These are the activations of a small neural network, seen along a few directions. Each row is one input.
In each table, some parts of the input vary, and every possible input appears once, in random order.
Descriptions start from the smaller parts, as in this example, which fits no table here: one of 8 places around a ring, together with either a single point or one of 9 places along a line or (one of 3 separate values, together with one of 4 places along a line).
Shared parts are said once, and a part with two or three values counts as separate values.
In the rows, 128 means zero.

Other details of the inputs vary at random and push rows far along three fixed directions, the same in every table; ignore that.
These rows show it; all are for the same input, with only those details redrawn:
[117 136  93 134 158 182 127 147 151 123 154 180 159  94]
[150 146  78  84 132 155 107 134 123 164 173 152 160 133]
[104 106 131 114 167  76 139 164 124 118 107 137  94 144]
[118 110 144 112 146  65 130 150 117 123 100 110  95 158]
[129 119 143 119 129  91 120 135 122 127 109 104 115 148]
[119 131 141 163 130 161 121 126 154 106 118 132 151  99]
[151 140 153 151  88 150  99  97 139 127 116  85 161 123]
[158 147 128 130  95 162  98 103 136 140 139 105 169 122]

A family of inputs:
x1: [ 81 114 190 163 133 110 158 130 136  80  80 123  87 125]
x2: [135 121 141 101 127  53 120 133 101 142 110  87 101 169]
x3: [119 101  72  91 184 101 154 175 116 141 154 185  94 137]
x4: [157 152  94  32 105  98 123 114  75 194 171 122 112 193]
x5: [ 84 135 121 144 159 178 163 135 145 106 141 188 121  96]
x6: [178 131 147 149  62 135 100  84 122 142 122  70 152 130]
x7: [149 162  81  60 116 167 125 108 106 178 190 154 140 150]
x8: [ 96 130  98 149 176 164 144 158 152 111 143 188 142  87]
x9: [105 116 137 145 155 121 135 149 141 106 110 140 121 117]
x10: [101 132 175 155 115 121 149 110 125 102 104 114 103 128]
x11: [137 105 137 137 123 103 132 138 124 120 112 117 112 134]
x12: [127 132 136 150 125 143 122 119 143 119 119 117 143 112]
x13: [103 152 117 143 135 193 150 119 139 118 154 178 144  97]
x14: [187 139 115 114  71 128  98  94 106 164 150  87 152 143]
x15: [121 111 169 141 130  73 129 127 127 110  83  80  98 145]
x16: [152 130 124 164  99 163 120 110 139 126 137 124 155 101]
x17: [141 118 161 191  93 156 122 100 151 105 105  98 146  95]
x18: [108 113 102  94 176  79 144 170 115 136 127 154  98 147]
The inputs of x15 and x3 match in every part but one. If x9 is changed in the same way as x15 into x3, which row does it become? -> x11
What is each input in this table made of? -> one of 3 separate values, together with either a single point or one of 5 places along a line
Which other rows does x10 become when the choice among 3 separate values takes its other values? List them by row number. -> x2, x14
Start at x10 and move only the place on the line of 5, one step at a time. The first step leads to x13. Which rows follow, in order? -> x4, x5, x7

A family of inputs:
x19: [123 128 119 153 144 115 127 143 132 116 123 133 136 111]
x20: [ 98 130 141 136 137 153 137 135 147 106 129 158 124 114]
x21: [129 129 136 133 128 131 127 132 127 119 109 120 140 126]
x22: [132 124 133 135 123 144 140 115 131 123 115 123 128 119]
x23: [107 116 124 106 158  80 136 164 123 132 107 139 104 149]
x24: [149 120 138 116 103  90 122 104 111 154 118  83 115 154]
x25: [101 131 147 139 134 141 133 129 139 108 133 141 124 116]
x26: [147 123 133 118 100  87 118 109 111 154 116  81 113 149]
x27: [124 138 148 135 121 132 114 123 139 125 107 111 137 133]
x28: [124 136 148 147 126 124 132 124 125 110 131 123 116 128]
x29: [176 164  81  87  97 156 105 110 103 173 197 136 162 141]
x30: [127 129 140 141 104 115 123 124 120 129 125 119 126 126]
x31: [113 133 139 137 138 130 135 129 132 105 141 138 119 121]
x32: [118 119 138 139 120 125 138 134 128 122 120 145 121 128]
x33: [132 131 133 133 115 103 110 127 122 138 114 103 138 132]
x34: [129 139 152 121 116 112 105 113 129 130 117  88 138 141]
x35: [134 132 146 115 107 128 120 100 134 136 117  96 122 141]
x36: [101 134 132 147 158 144 130 143 146 113 123 147 137 108]
x37: [144 140 167 119  85 101 109 101 109 139 121  76 118 160]
x38: [133 141 143 147 130 124 116 120 131 117 121 104 136 127]
x39: [131 132 148 114 119 120 117 118 123 121 110  98 134 144]
x40: [106 120 132 150 138 135 143 140 132 115 132 158 126 111]
x41: [108 130 137 152 145 152 140 122 148 116 124 135 124 106]
x42: [184 151  69  77  89 169 106  99 105 187 174 127 167 137]
x43: [136  84 126 141 151 138 127 152 160 105 124 139 112 112]
x44: [132  93 125 143 155 139 112 164 160 100 123 144 135 109]
x45: [124 114 135 143 123 127 139 119 137 128 108 124 120 125]
x46: [ 99 124 127 128 159 136 142 131 144 118 132 145 115 114]
x47: [105 127 129 144 148 157 144 130 152 116 120 149 119 111]
x48: [123 136 156 136 107 136 124 118 131 121 118 121 123 135]
x49: [118 120 130 139 135 121 129 139 135 125 108 135 135 126]
x50: [155 120 144 133  94 127 128  95 117 136 108  88 131 138]
x51: [118 123 140 129 134 144 141 116 137 112 116 122 120 123]
x52: [142 161  76 113 131 193 107 127 138 159 180 163 189 103]
x53: [133 128 142 132  93 112 120 123 120 134 116 115 122 138]
x54: [143 129 153 124 107 127 129 100 120 129 106  89 117 143]
x55: [124 121 140  81 129  87 136 136 100 129 124 121  94 168]
x56: [173  97 150 107  93  96  96 132 121 130 128  90 111 160]
x57: [110 124 134 145 136 153 149 141 132 104 125 161 127 109]
x58: [126 125 134 134 122 132 135 119 139 132 114 122 122 125]
x59: [116 115 127 143 148 131 141 145 130 112 108 146 136 117]
x60: [123 132 145 136 113 121 127 126 124 127 130 123 125 129]
x61: [110 123 131 159 144 137 130 137 142 116 118 142 146 104]
x62: [ 99 131 133 136 151 148 128 140 153 109 118 148 138 112]
x63: [153 121 152 117  86 102 125 110  98 135 114  94 121 158]
x64: [132 135 132 146 134 118 122 130 131 119 124 115 138 121]
x65: [113 109  54  25 192  31 141 205  85 179 145 180  78 188]
x66: [122 133 143 137 109 137 128 126 133 123 123 134 129 125]
x67: [125 132 148 130 118 141 135 123 120 114 122 130 122 133]
x68: [112 119 127 146 131 141 146 144 125 108 121 160 124 111]
x69: [110 123 118 160 162 143 153 137 146 108 133 154 120  96]
x70: [108 134 129 146 160 140 129 137 146 102 132 141 137 107]
x71: [113 130 124 155 157 149 146 128 145 110 134 142 119 105]
x72: [130 125 129 139 123 126 125 134 124 121 107 122 141 122]
x73: [194 163  71  99  80 166  95  85 110 187 188 109 174 130]
x74: [127 122 122 143 148 106 132 140 125 120 124 131 131 124]
x75: [149 133 146 115 109  98 118  96 118 136 127  73 113 151]
x76: [115 121 126 131 142 120 140 131 133 131 125 130 114 123]
x77: [132 130 132 151 115 117 129 127 121 118 133 127 125 119]
x78: [137 135 143 118 122 122 119 123 118 127 109 103 133 145]
x79: [104  98  48  30 201  39 164 201  91 177 149 192  55 181]
x80: [155 149  54 118 137 198 128 116 132 161 197 175 172  99]
x81: [154 156  64 118 125 197 123 124 123 154 206 187 176 103]
The inputs of x33 and x30 match in every part but one. If x23 is changed in the same way as x33 into x30, which row does it become? -> x66
The inputs of x21 and x22 match in every part but one. If x59 is changed in the same way as x21 into x22, which row does it become? -> x50
What is each input in this table made of? -> one of 3 separate values, together with either a single point or (one of 4 places along a line, together with one of 5 places along a line)
Which other rows does x65 become when the place on the line of 5 takes its other values? List them by row number. -> x23, x27, x49, x62
Which other rows does x26 become when the place on the line of 5 takes its other values? List them by row number. -> x24, x41, x46, x76
Which other rows does x75 become when the place on the line of 4 takes its other values? List them by row number. -> x35, x46, x51
Which other rows does x31 become when the choice among 3 separate values takes its other values? List them by row number. -> x70, x75
